These are the activations of a small neural network, seen along a few directions. Each row is one input.
In each table, some parts of the input vary, and every possible input appears once, in random order.
Descriptions start from the smaller parts, as in this example, which fits no table here: one of 8 places around a ring, together with either a single point or one of 9 places around a ring or (one of 3 separate values, together with one of 4 places along a line).
Shared parts are said once, and a part with two or three values counts as separate values.

Other details of the inputs vary at random and push rows far along three fixed directions, the same in every table; ignore that.

A family of inputs:
R1: [ 10 -11   6  17 -21  13  19  -2  -8  -9 -13  39  -1]
R2: [ -4  16  28   3  15 -29   2  13   5   4 -16 -14   8]
R3: [ -1   0 -33  17  23   6 -15 -13  -5   2  -6 -23 -45]
R4: [  6  -4  -3   9 -19  31  23   2 -11   8   0  41  16]
R5: [ -3  -8 -32  -2  15  12  -7 -10  11 -20   2   0 -57]
R6: [ 17   2  33   3  -9  -9  -2  17 -15 -13  -5  -9   3]
R7: [ -7   8   9  12   1 -16   5 -15  16 -10 -17  18  12]
R8: [  3  -1  33 -17   9 -18   3  31   2 -15  -7 -13  -7]
R9: [ -4   5 -37   1  29   0 -34 -21  10 -14   4 -11 -29]
R10: [-11   3   6  13   4 -14   6  -4  14  -4 -21  22  15]
R11: [  6   7  14 -20  14  -7  -1  16   5 -13   9 -19 -14]
R12: [-16 -10 -10 -14 -22  17  11 -22  11  18  21  20  36]
R13: [-20   1  -3 -25 -14   7   6  -8   2  45  43 -52  23]
R14: [-12   3 -36  16  18  -3 -13 -24  13   1  -3 -16 -46]
R15: [ 13   2  15  15  -8   2  16  -6  -1   0 -11  22  -8]
R16: [  9   5   2  -9   4  -8 -20   8  -4 -12   1 -13  12]
R17: [ -5   1   3   5   7  -6   1  -6  12  -9 -18  39  18]
R18: [-10   6   6  18   2  -7  19  -9  15   5 -25  32   1]
R19: [  4  -7  -1   8 -14  12  10   4  -4 -12 -18  50   4]
R20: [  8  -1   5   4 -16   6   4  -3  -2 -16 -10  36   3]
R21: [ 11   4  30  -7   1 -10   5  27 -15  17  11 -31  12]
R22: [ 12   6  27  -9   3 -18 -14  34 -15 -14  -4 -13  10]
R23: [  7  -7 -33  16  13  22 -21  -3 -14 -12  -1  -8 -49]
R24: [  2  -1  11   4   2 -18   0   4  -8   7  -1 -34  -6]
R25: [  7  12  12   2  11 -13  -1   3  -9   6  -1 -28  -2]
R26: [  2  -8  -5   9 -11   8   5  -3   4 -13 -24  48  17]
R27: [ -8  11 -41  11  29   1 -22 -27  13  -9   0 -10 -29]
R28: [  2  -2  -4 -17 -15  23  13   1 -12  39  41 -26  15]
R29: [ -3  -1  21 -35   3  -1   4  31  -3   9  27 -38  11]
R30: [  4   8   6  21   3   2  22  -7  -1   2 -26  34   4]
R31: [-13 -18 -19 -30 -48  43  19 -14  -2  38  43   9  61]
R32: [  1 -10 -41   5  10   4 -34 -13   0 -20  -1 -13 -34]
R33: [-16   7   8 -24 -10   2  13   0   1  42  34 -38  35]
R34: [ -2 -15 -10   0 -33  23  19  -8  -3   2   2  47  15]
R35: [ 13   0  39  -1   4 -23  -1  31 -14   5  -3 -33   0]
R36: [  9  -6  11   7  -4  -6   5   6  -8   6   2 -14 -14]
R37: [  5   7  15   2   4 -14  -2   0  -7   5  -1 -33  -4]
R38: [-31 -24 -74 -21  -9  53  -9 -34   6  40  51  -9   5]
R39: [ -8  10   5  12  11 -13   5  -4  13  -6 -20  23  17]
R40: [ -3  -3  32  -9   4 -42 -18  16   4 -14  -6 -24  16]
R41: [  5  -1  -6   9  -6   9   5  -2   4 -14 -23  50  20]
R42: [-13  -1 -38  13  20  -8 -24 -22  13  -9   0 -20 -35]
R43: [ 11   5   4   2  -8   5   3   3  -4 -15  -8  34   6]
R44: [  8   5  35 -17   6 -20   2  20   6 -21  -3 -14  -9]
R45: [ 15   6   9   3   0   4  -5  12 -15  -7   4  -8  -6]
Description of these inputs: one of 5 places around a ring, together with either a single point or one of 8 places around a ring.
The inputs of R44 and R8 match in every part but the place on the ring of 5. If R13 is changed in the same way as R44 into R8, which row does it become? -> R18
The inputs of R43 and R19 match in every part but the place on the ring of 5. If R28 is changed in the same way as R43 into R19, which row does it become? -> R35
List by row number the other rows that have the place on the ring of 5 in common with R1. -> R5, R14, R24, R32, R34, R36, R40, R42
List by row number the other rows that have the place on the ring of 5 in common with R21. -> R2, R4, R17, R22, R29, R30, R39, R41

A family of inputs:
R46: [ -2 -11 -33   7   4  10 -17 -19   2  -6   5  -3 -31]
R47: [  0   9  26  -4   5 -16   3  15  -3   7  -5 -10  31]
R48: [ -4   2  14  -9 -14  10  31  -4  14   5  -1  46  29]
R49: [ -5  -2  12 -16 -17  11  27   1  14  -1  -2  48  32]
R50: [ -4  -5  26 -10 -17  -6  22   6   8   0   0  18  19]
R51: [-2 10 23 -2 -2 -5 29  3  6 17 -3 11 18]
R52: [ 47  -6   8  23 -11  34  11  25 -34 -35 -24  54 -46]
R53: [ -9   0   8 -20   5 -11  -6  14  -7  28  35 -80  -9]
R54: [  1  10  32 -11   5 -15  15  15   4   4   0  -9  19]
R55: [ -1  -6 -27  10  12   2 -18 -15  -2  -1   3 -25 -34]
R56: [  7   8  18  18  20 -27  -1   3   9 -28 -31   3 -34]
R57: [ -1   1  22 -16  -2 -15  -7  22   0  -6  -2  -2  36]
R58: [-10 -10 -15  -3 -15  15   8 -12  -6  36  26 -28   6]
R59: [ -1  -4 -36   1  10   4 -37  -9  -4 -16   5 -17 -19]
R60: [ 11  17  21   8  36 -41 -36  20   1 -36 -28 -18 -18]
R61: [-13  -4 -32   5 -21  32  14 -27  -5  40  21   5  21]
R62: [  5  -7  40 -20  -6 -37 -19  33 -10 -12   3 -43  20]
R63: [ -6   9 -36  15  22  12 -11 -18   1  11   0  -7 -25]
R64: [  7   4  -9  31   1  -3  -2 -19   7 -27 -36  57  -5]
R65: [-17 -17 -22 -25 -22  29  12  -8   6  17  33   1  10]
R66: [ -3   1 -40  17   8  15 -16 -26  -2   2   0  -2 -19]
What is each input in this table made of? -> either a single point or (one of 4 places along a line, together with one of 5 places around a ring)
A walk changes only the place on the line of 4. It starts at R53 and steps to R56. List the rest of the walk in order. -> R50, R65
